A small network was shown many inputs. Here are its activations along a few directions, one row for each input.
Each table varies a few parts of the input and shows all the possible inputs, shuffled.
A made-up example of a description, with smaller parts first: one of 2 separate values, together with either a single point or one of 9 places around a ring or (one of 5 places around a ring, together with one of 6 places along a line).
Shared parts are said once, and a part with two or three values counts as separate values.

Other details of the inputs shift rows strongly along two fixed directions, in all tables alike. That doesn't count.

Table:
x1: 78,-108,125,-285,325,-137,5,114,267,30,288
x2: -67,279,394,194,-24,404,20,-76,-247,313,-398
x3: -109,-48,-316,477,-257,-46,-99,-100,-14,-180,-201
x4: -20,-79,-373,114,-117,-77,-2,-8,139,-115,-130
x5: 53,-407,-402,132,-159,-133,-12,73,-89,-209,33
x6: -47,-254,-647,173,-66,-300,-152,-42,191,-212,-33
x7: 124,17,113,-199,264,-138,29,164,186,-113,382
x8: -131,-60,-126,-303,292,-273,-111,27,101,-119,348
x9: 30,71,889,-449,182,292,102,138,-360,434,5
x10: 54,-65,-366,50,-109,-105,26,-65,130,-103,-57
x11: 48,44,-93,-379,299,-191,43,37,68,-55,370
x12: 56,245,522,370,-95,419,33,-34,-163,240,-361
x13: -8,58,-6,-369,328,-128,9,122,84,-46,322
x14: -40,-159,6,-287,199,-282,-86,35,279,-98,289
x15: -7,-7,-188,419,-153,7,-123,-52,-29,-77,-182
x16: 3,412,860,-419,114,304,162,0,-185,339,117
x17: -144,177,-63,377,-212,255,-111,-166,-262,137,-504
x18: 62,243,79,503,-364,317,69,-146,-212,60,-474
x19: 88,-22,-53,-216,91,-229,100,70,174,-207,503
x20: 25,53,107,-167,-123,-1,107,-28,86,38,76
x21: -47,-391,-464,264,-414,42,-10,-60,-145,-56,-390
Description of these inputs: one of 3 separate values, together with either a single point or one of 6 places along a line.
The inputs of x6 and x15 match in every part but the choice among 3 separate values. If x1 is changed in the same way as x6 into x15, which row does it become? -> x12
List by row number the other rows that have the choice among 3 separate values in common with x13. -> x2, x8, x9, x11, x16, x17
Which other rows does x10 become when the choice among 3 separate values takes its other values? List them by row number. -> x11, x18

Table:
x22: -46,59,-175,91,47,-88,-48,-16,83,-122,83
x23: -15,-25,-111,417,-302,108,-27,-76,-84,-37,-321
x24: -74,91,136,50,-9,109,-67,-45,-149,108,-151
x25: 74,66,519,-12,-68,219,40,-1,-43,215,-212
x26: -69,220,145,84,-15,160,-18,-74,-39,123,-217
x27: 1,-465,-448,-425,296,-454,-40,195,161,-244,576
x28: 20,137,7,-66,131,-25,22,27,28,-23,143
x29: 0,-301,-162,-304,175,-207,1,123,84,-48,247
x30: -23,24,-436,375,-173,-51,-12,-82,58,-191,-102
x31: -55,-234,-473,211,-236,-4,19,-8,-144,-93,-185
x32: 60,11,121,-36,94,-77,-9,32,191,-13,126
x33: 59,-3,497,-87,-78,236,55,20,-112,251,-226
x34: 50,-309,-97,-250,113,-210,-6,120,61,-101,285
x35: 113,-212,123,-366,269,-251,1,157,177,-89,457
x36: 13,-14,-224,-358,65,-202,120,23,85,-128,377
x37: 0,67,77,285,-151,96,-17,-44,-16,-4,-160
x38: 67,200,243,267,-149,200,35,-52,-41,71,-187
x39: 9,-87,-227,-217,239,-231,-44,65,93,-116,332
x40: -75,-242,-593,-7,35,-267,-99,-19,101,-165,57
x41: -109,-45,-529,180,-61,-146,-70,-40,11,-197,10
x42: -26,-187,-174,-258,215,-234,-76,63,48,-83,290
x43: -59,-30,-399,242,-143,18,-8,-42,-121,-90,-159
x44: 76,85,508,-318,235,102,41,68,-81,198,146
x45: 171,121,717,-170,66,208,92,63,-55,210,27
x46: 64,2,-96,330,-237,77,4,-62,-27,-51,-208
x47: -67,6,-385,386,-190,-29,-52,-83,32,-165,-149
x48: -89,143,-230,326,-152,71,-52,-125,48,-42,-288
x49: -8,-26,-96,347,-260,94,-26,-84,5,-5,-332
x50: 25,232,447,35,46,178,4,-35,52,154,-120
x51: -2,234,-6,256,-86,126,17,-75,-28,-4,-143
x52: 13,113,323,-492,155,-30,114,45,7,73,318
x53: -47,193,392,-49,71,202,-41,-55,-101,248,-211
x54: 31,-144,-118,175,-254,102,50,-18,-131,-6,-222
x55: 11,229,503,-462,113,99,135,-5,-15,214,150
x56: -3,37,277,-283,249,-7,-13,90,-48,73,207
x57: -91,55,-54,104,-53,109,-25,-48,-92,79,-240
What is each input in this table made of? -> one of 3 separate values, together with either a single point or one of 11 places around a ring
The inputs of x44 and x40 match in every part but the choice among 3 separate values. If x31 is changed in the same way as x44 into x40, which row does it become? -> x29
List by row number the other rows that have the choice among 3 separate values in common with x42. -> x22, x23, x24, x27, x34, x35, x37, x41, x47, x52, x56
Which other rows does x36 become when the choice among 3 separate values takes its other values? List them by row number. -> x52, x55
